These are the activations of a small neural network, seen along a few directions. Each row is one input.
Each table varies a few parts of the input and shows all the possible inputs, shuffled.
A made-up example of a description, with smaller parts first: one of 4 places along a line, together with either a single point or one of 11 places along a line or (one of 3 separate values, together with one of 8 places around a ring).
Shared parts are said once, and a part with two or three values counts as separate values.

Other details of the inputs shift rows strongly along three fixed directions, in all tables alike. That doesn't count.

A family of inputs:
row 1: -63	33	12	-23	-27	27	76	-6	-30	37	-33	13
row 2: -6	6	-6	49	27	-22	3	47	-6	12	41	7
row 3: 120	-45	-10	-45	32	-2	-77	-49	40	-56	-31	-18
row 4: -58	17	16	42	-13	-3	19	31	-15	21	35	3
row 5: 53	-9	-14	35	63	4	-19	16	31	-11	8	10
row 6: 8	-41	-21	-3	-59	10	-21	-12	-16	-16	31	-22
row 7: -3	45	19	-42	43	26	31	-7	10	17	-63	27
row 8: -50	14	-9	-63	-65	31	13	-5	-32	11	-14	13
row 9: 60	-11	-1	-50	12	18	-34	-44	25	-26	-54	-5
row 10: -19	-19	-17	34	-79	-32	-3	4	0	25	23	-6
row 11: -22	-16	-14	-67	-53	7	0	-32	-33	-14	-11	-15
row 12: -35	21	17	79	41	-47	47	38	-18	18	44	3
row 13: -12	3	-1	-36	-14	9	11	-24	-19	-5	-15	-5
row 14: 71	2	1	0	80	36	-31	-3	64	-8	-41	24
row 15: -12	28	16	46	70	-32	37	46	1	24	10	13
row 16: -3	-3	-25	-71	-77	49	-5	-43	-24	-3	-25	3
row 17: -19	13	-1	-74	-38	43	34	-45	-6	8	-59	5
row 18: -44	22	8	49	17	-20	14	52	-9	23	28	13
row 19: 45	-51	-14	-35	-38	-14	-54	-44	1	-45	12	-42
row 20: -14	-45	-13	27	-80	-29	-32	1	-35	-25	74	-34
row 21: 54	-10	-1	6	67	-1	-5	-8	30	-15	-20	3
row 22: -35	26	21	90	65	-33	17	73	11	27	50	17
row 23: -25	19	19	0	16	5	43	5	-4	19	-20	9
row 24: 4	-27	-11	52	-9	-20	-14	17	3	-8	53	-16
row 25: -30	38	-10	-17	16	24	27	19	-11	22	-15	32
row 26: -9	-13	-17	-75	-74	52	-7	-39	-14	-7	-30	1
row 27: 50	1	7	-11	70	-16	-21	8	29	-14	-21	6
row 28: 64	-25	-7	6	21	7	-58	-14	35	-28	7	-6
row 29: 4	-4	-4	-19	-47	-18	12	-29	17	24	-43	5
row 30: -18	-40	-20	21	-89	-23	-26	-8	-33	-21	68	-33
row 31: 52	-48	-5	37	1	-45	-36	-7	-1	-34	48	-37
row 32: -28	40	5	1	0	25	25	10	-3	26	-24	27
row 33: 65	7	3	8	98	-22	-21	13	45	-11	-19	10
row 34: -2	51	5	-35	34	45	18	6	14	22	-51	41
row 35: -52	-28	-10	38	-83	-30	-9	13	-44	-8	80	-32
row 36: -51	10	15	-52	-64	23	28	-39	-25	8	-27	-3
row 37: 40	-52	-7	-45	-43	-5	-60	-47	0	-47	-6	-42
row 38: 68	11	-11	27	94	5	-30	18	38	-9	-4	20
row 39: -36	32	27	-16	17	15	33	-4	1	18	-32	11
row 40: -41	11	14	106	31	-32	28	63	-2	27	54	2
row 41: 7	12	1	15	21	8	-16	15	12	2	-3	7
row 42: -26	-12	-17	22	-48	-9	0	3	-33	-5	46	-9
row 43: -83	39	24	-38	-21	17	56	2	-23	32	-32	16
row 44: -7	-7	20	55	30	-29	15	21	6	3	16	-13
row 45: -33	-36	16	25	-40	-22	5	-7	-14	-10	36	-34
row 46: 4	49	-3	-30	33	50	25	5	10	28	-49	39
row 47: 18	-61	-1	24	-21	-58	-54	4	-8	-40	53	-49
row 48: -4	51	-6	-39	35	40	20	10	18	24	-50	43
row 49: -22	29	14	-2	19	4	39	6	-12	21	-19	10
row 50: 75	-24	-6	-8	30	-15	-40	-29	29	-32	-6	-16
Description of these inputs: one of 2 separate values, together with either a single point or (one of 4 places along a line, together with one of 6 places along a line).
Changing only the choice among 2 separate values turns row 13 into row 38. The same change can be made to row 31. Which row results?
> row 16
Changing only the choice among 2 separate values turns row 8 into row 27. The same change can be made to row 28. Which row results?
> row 36
Change only the choice among 2 separate values in row 45. List by row number the other rows that result.
> row 14
Start at row 11 and move only the place on the line of 6, one step at a time. The first step leads to row 15. Which rows follow, in order?
> row 33, row 27, row 47, row 43

A family of inputs:
row 51: 47	-2	-34	-19	22	37	-44	4	8	-15	1	17
row 52: -33	55	4	-33	4	6	52	-1	2	45	-58	36
row 53: -40	50	2	-38	-17	51	84	-26	-9	47	-68	34
row 54: 43	-20	9	-28	41	-12	-37	-10	23	-28	-17	-8
row 55: 5	-35	-31	-71	-90	53	-60	-30	-15	-34	13	-10
row 56: -13	7	20	-13	-16	11	13	-23	4	7	-30	0
row 57: -65	-38	-2	-35	-107	2	5	-40	-57	-23	34	-43
row 58: 16	9	15	52	64	-34	9	23	-2	-6	31	-5
row 59: 7	-34	-6	29	-1	-68	-30	18	-22	-31	66	-37
row 60: -51	60	24	-23	20	41	73	-10	9	45	-70	41
row 61: 20	-14	10	74	29	-58	-1	30	10	7	30	-12
row 62: 43	-19	2	-35	36	-13	-47	-17	22	-30	-15	-15
row 63: -50	-26	19	85	-27	-39	33	20	-20	10	66	-31
row 64: 56	-17	-27	-38	13	51	-69	-14	26	-27	-15	8
row 65: -43	49	19	-33	5	9	41	0	9	34	-55	24
row 66: 67	-9	-39	-16	-10	32	-52	-4	32	-7	-7	24
row 67: 8	20	26	7	70	-3	7	19	18	4	-29	7
row 68: 22	-48	1	-50	-65	3	-43	-46	2	-28	-20	-35
row 69: -52	-25	16	0	-65	-15	3	-17	-43	-17	38	-38
row 70: 82	-19	-10	-12	42	-22	-36	-12	44	-12	-31	5
row 71: -38	-18	7	54	-59	-47	20	3	-32	9	53	-28
row 72: -40	18	34	76	41	-55	36	53	9	31	27	8
row 73: 16	20	-15	54	55	3	-11	57	4	9	47	24
row 74: 65	-15	-42	-8	-7	29	-53	-5	30	-9	-9	17
row 75: 13	35	14	14	93	-22	24	34	12	13	-15	26
row 76: -36	31	2	75	15	0	12	62	11	33	39	28
row 77: -45	49	-9	-21	-22	63	25	12	4	39	-42	43
row 78: -17	14	-4	-18	-31	12	37	-27	-7	17	-28	11
row 79: 79	-17	-4	-30	55	-3	-43	-13	21	-34	-28	-12
row 80: -18	13	-5	-36	-10	19	31	-21	-25	-6	-16	3
row 81: -59	-33	-10	-20	-98	0	31	-25	-67	-16	47	-42
row 82: 11	-44	12	57	23	-31	-10	8	-2	-27	61	-38
Changing only one part turns row 76 into row 66. The same change can be made to row 60. Which row results?
> row 78
What do these inputs look like to the network?
> one of 4 places along a line, together with either one of 2 separate values or one of 6 places along a line
Change only the choice among 2 separate values in row 55. List by row number the other rows that result.
> row 64
